Each row below holds a small network's activations on one input, seen along a few directions.
Each table varies a few parts of the input and shows all the possible inputs, shuffled.
Descriptions start from the smaller parts, as in this example, which fits no table here: ring(5) and (point or ring(11) or (values(3) and line(4))).
Shared parts are said once, and a part with two or three values counts as separate values.

Other details of the inputs shift rows strongly along three fixed directions, in all tables alike. That doesn't count.

A family of inputs:
x1: [  0   6  13 -11   7 -22   9 -10 -13 -15  -1]
x2: [ 12  12  -6  20 -35  16 -38 -14 -19  15  -1]
x3: [ -8   9   4   8 -18 -28  14  -4   1 -11   1]
x4: [ 11   1   0  14 -17  12 -42 -11 -28  11 -21]
x5: [ 19 -24   0  -9   1  58 -21  -6   5  46   6]
x6: [ -8   7  -8  -4  -7 -26  10  -6  -3 -15 -12]
x7: [ -3   9  -6   5   3 -29  15 -11  -8 -14  -9]
x8: [ -4  10  -1   6 -18 -28  15  -2  -1 -14   1]
x9: [ 12 -19   0 -23  23  15  31   8  25  17  11]
x10: [ -1   4  16 -13   1 -22   6 -13  -8 -17  -2]
x11: [ 12 -20   4   8  13   8  42  10  29  18  13]
x12: [-45  88 -21  41  41  34 -56  79   6 -22   6]
x13: [ -1 -50  -6   0  12  12  30  18  26  -1  20]
x14: [  8 -22   4 -19  25  16  34   6  21  17  11]
x15: [-53  90   8  31  60 -10 -14  81  34 -47  32]
x16: [  7 -25  18 -19  18  17  26   0  30  19   8]
x17: [ 12   1   9  11 -19  10 -46 -12 -31  14  -2]
x18: [-11   5   8  -4  -8 -30   7  -7  -2 -10   7]
x19: [ -2  13  -9 -16   4 -23   8 -11  -8 -18  -8]
x20: [  8   4 -12  12 -22  15 -40 -12 -29  13 -18]
x21: [ -5   2   4  -3 -21  18 -42 -13 -32  14  -9]
x22: [ 11 -22   4  -9  19   8  32  10  29  18  19]
x23: [ -6   7   3  -6  -8 -29   7  -5  -4 -13   7]
x24: [  8 -20  -2 -20  23  17  31  -4  30  17   4]
x25: [-31  55  -7  33  61  70 -38  96  39  13  34]
x26: [ -9  13  -5 -16   1 -20  10 -13  -7 -17  -8]
x27: [  0 -53 -16   1  11  14  34  13  27  -3  -1]
x28: [  3  10  13  11 -14 -29  12  -4   3 -18   0]
x29: [  7 -24   7 -14  29  16  36   4  19  19  11]
x30: [  7   1   7   0 -15  19 -45 -17 -29   7 -21]
x31: [-10   6  -4 -16   0 -20   9 -11  -9 -16 -11]
x32: [-16 -19 -15  -5  -2 -18  11  -6 -14 -38  -8]
x33: [ -3  15  -9  -1  -4 -27  10 -14   2 -15  -6]
x34: [  4   4  -6   4  -9  19 -39 -18 -38  12 -16]
x35: [  1   5  16  -2  -5 -30   3  -8  -1 -16   6]
x36: [-17 -16 -10  -5  -3 -17  10  -1 -16 -35   3]
x37: [ -2  15   1  -4  -3 -30   8 -13   2 -13  14]
x38: [ 28 -29   9  17 -10  49 -17   8   6  45   0]
x39: [  5 -23  12 -18  22  17  27   1  33  15  -2]
x40: [ 13   8  -6   5 -25  10 -46 -10 -27  14   1]
x41: [ -2   6   7 -10  10 -23   8 -12 -11 -18 -11]
x42: [ -8  14   0 -17  -1 -21  11 -11  -9 -16   3]
x43: [ -6  11  -5 -12   7 -21  11 -11 -11 -18  -8]
x44: [ -2 -29   5 -20  20  17  31   3  27  19  -3]
x45: [ 11 -34  -2   4  -7  51 -18   4  11  48 -12]
x46: [ -2  17  -3   6 -17 -28  16  -5   1 -15   4]
x47: [ -5  11   5   1  -6 -27   5 -11   4 -15 -12]
x48: [ 14   6  -6  21 -34  13 -35 -10 -28  15  -6]
x49: [ -1  14  11  10 -17 -28  10  -7   6 -14   1]
x50: [ 21 -29   4   8   1  49 -21   2   0  49  10]
x51: [ -9 -16 -13  17 -21 -24  16   2  -5 -35   4]
x52: [ 13 -27  10  -5  17   9  29   8  35  14  -5]
x53: [  0   3  -2  -5 -21  19 -41 -12 -35  12  -9]
x54: [ 17   9 -10  17 -36  12 -37  -8 -24  14  -5]
x55: [  2  11 -12  -4  -5 -30  11  -8  -2 -15 -10]
Description of these inputs: ring(5) and (point or ring(10)).
- The inputs of x15 and x47 match in every part but the ring(5) part. If x35 is changed in the same way as x15 into x47, which row does it become? => x52
- Change only the ring(10) part in x2. List by row number the other rows that result. => x3, x8, x11, x28, x38, x46, x48, x49, x54
- List by row number the other rows that have the ring(5) part in common with x43. => x19, x24, x26, x30, x31, x32, x34, x39, x41, x44
- Change only the ring(5) part in x36. List by row number the other rows that result. => x13, x27, x32, x51

A family of inputs:
x56: [ 0 -2  3 -1 -7 13 -8 -1  0 14  4]
x57: [ -3  16   3  -9   4 -19  -8 -12 -21 -16  -5]
x58: [  6 -11   7  -4  17  -5  44   6  34  12   5]
x59: [ -4   6   6  -9   7 -35  47  -2  20 -18   3]
x60: [  6   0   6  -6   1  10 -11  -3  -1  16   4]
x61: [ -6  14  -2   3 -14 -22  -7 -10 -11 -16   5]
x62: [ 9  3  2 -1 -3 12 -9  0  4 14 -3]
x63: [ -8  15  -2 -10   0 -21  -8 -13 -18 -14  -5]
x64: [  6  -1  -4  -6   2  14  -8  -1   0  10 -10]
x65: [ 2 -4 -4 -1 -2 16 -4  0 -2 10 -9]
x66: [ 10   1  10  -5   4  11 -11  -3  -4  13   3]
x67: [ 9 -4 -2  8 -8 13 -5  1  4  9  1]
x68: [ -2 -14  -8   2  -5  13  -8   4  -3   5   1]
x69: [ -9   5 -10   3 -15 -19  -5  -5 -16 -22  -5]
x70: [ -1   8   5   7 -11 -22  -5  -5 -17 -17   5]
x71: [  3 -24   5  -5  12  -4  37  10  28   5  16]
x72: [  4 -11  -3   8 -13  13  -7   6   3   9   5]
x73: [ 6 -6 -2  4 -9 14 -7  0  4 10  5]
x74: [-11  13  -1  -5  -4 -19  -5 -11 -21 -15  -5]
x75: [  5 -15   1   3   1  13  -8   4  -9   3   1]
x76: [  3 -15   1  -7  22   0  42   6  29   9  -1]
x77: [  2 -11  -2   7 -11  10  -8   4   1   9   7]
x78: [  0 -10  -7  -1  -1  15  -8  -1  -2   6   1]
x79: [11  4  3  3 -1  8 -9 -3  3 18 -5]
x80: [-50  81  -3  31  75  33 -26  92  19 -30  22]
x81: [-11  14  -5  -4  -9 -16  -4  -9 -16 -17  -8]
x82: [ -3 -19   1 -17  17   1  38   3  24   6   6]
x83: [  1 -16  -4   3  -3  12  -9   3  -6   6   1]
x84: [ -8   6   5 -12   6 -34  44  -2  19 -19   7]
x85: [  8  -9  -2  11 -12  10  -5   6   3   8   0]
x86: [10 -3 -1 12 -6  9 -6 -2  4 13 -1]
x87: [ 7 -6 -7  9  0 13 -6 -2 -1 10 -7]
x88: [  5 -23  -3   1  16  -4  40  11  28   3   2]
x89: [ 7 -2 11 -1  0 12 -6 -2 -5 13  4]
x90: [ -5 -16  13   0   1  13 -14   1   3   1 -15]
x91: [ -8  -5  -1 -13  15 -33  40  -5  12 -24   7]
x92: [  4   0   2  -6  -3  11 -11  -3   2  15   4]
x93: [ 2 -9 -8  0 -3 16 -7 -1 -1  5 -2]
x94: [ -1  19  -4  -1  -2 -22  -6 -13 -14 -11 -14]
x95: [10 -6  7  4 -1 12 -9 -2 -4  8  7]
x96: [ 3 -4 -5 -9  2 16 -9 -2  0 11 -5]
x97: [  9  -7  -2  16 -10   7  -6   5   3  12  -1]
x98: [ -5  15   1   4 -11 -23  -8 -11 -15 -17   5]
x99: [ -5   6  -9   7 -14 -20  -3  -4 -15 -21  -9]
x100: [ -3  21   0  -5 -11 -21  -7 -11 -10 -13  -2]
x101: [ 5 -7 -8  4 -3 15 -6  0 -1  5 -6]
x102: [  6 -10   1   0   6  16  -8  -1  -7   5   1]
x103: [-11   9  18   5 -11 -23 -13  -7  -6 -22 -12]
x104: [ 2 -3  6 -1 -3 12 -7 -1 -3 15  4]
x105: [ -9  16  -5 -11  -3 -19  -8 -12 -15 -15  -5]
- Describe the family of inputs behind these rows. => values(2) and (point or (line(4) and line(6)))
- The inputs of x58 and x76 match in every part but the values(2) part. If x56 is changed in the same way as x58 into x76, which row does it become? => x82
- The inputs of x59 and x65 match in every part but the values(2) part. If x62 is changed in the same way as x59 into x65, which row does it become? => x64
- Change only the values(2) part in x105. List by row number the other rows that result. => x92
- Change only the line(4) part in x58. List by row number the other rows that result. => x79, x86, x97
- A walk changes only the line(6) part. It starts at x97 and steps to x85. List the rest of the walk in order. => x72, x77, x71, x70

A family of inputs:
x106: [ -8  58   7  32  -1  26 -63  20 -22  11  -7]
x107: [-22  40  17  -7  11 -54  18  -7  -5 -37  -6]
x108: [  4 -33  -4   5  46 102 -19  49  39  47  -5]
x109: [ 19 -32 -10 -33 -57 -55  35 -73 -21  -5  -4]
x110: [ 15 -29  21 -22  37  10  65  11  49  28  28]
x111: [-29  42  15 -15  21 -49  13   2  -3 -46  -8]
x112: [ 13 -54 -13 -32 -40 -52  33 -71 -40 -26 -19]
x113: [ -1  66   0  33   1  26 -66  26 -12  13  -5]
x114: [  1 -63 -22 -21  36  20  71  22  42   8  11]
x115: [ -6  69   2  35   5  22 -68  25 -15  12  -4]
x116: [ 46 -25  -1  -2 -71  21 -48 -63 -43  53 -31]
x117: [-22  25 -26  28   7  40 -60  28 -27 -12 -21]
x118: [ 12 -43  11 -47 -29 -53  19 -70 -34 -16 -13]
x119: [-26  28  -5  63 -29 -70  21  34  16 -69  14]
x120: [-32  38   5 -13  27 -49   9   6  -2 -51  -9]
x121: [ 28 -22 -16   1 -68  25 -46 -48 -34  45 -24]
x122: [ 34 -25   8   6  25  96 -16  35  39  79  23]
x123: [-39  46  13 -17  34 -44   7  16  -6 -52  14]
x124: [-29  22  -6  56 -26 -66  21  38   7 -74  33]
x125: [  4 -56 -21 -12  33  17  74  20  50   9  -8]
x126: [ 47 -38  -2 -11 -76  20 -49 -69 -54  52 -15]
x127: [-34  45 -14  21  28  45 -73  44 -29 -22   2]
x128: [  7 -38  23 -31  43  14  59  11  47  25  23]
x129: [ 18 -18  16 -17  42   6  62  16  58  28  31]
- The inputs of x129 and x115 match in every part but one. If x118 is changed in the same way as x129 into x115, which row does it become? => x120
- Describe the family of inputs behind these rows. => values(2) and (point or line(11))
- Change only the values(2) part in x123. List by row number the other rows that result. => x111
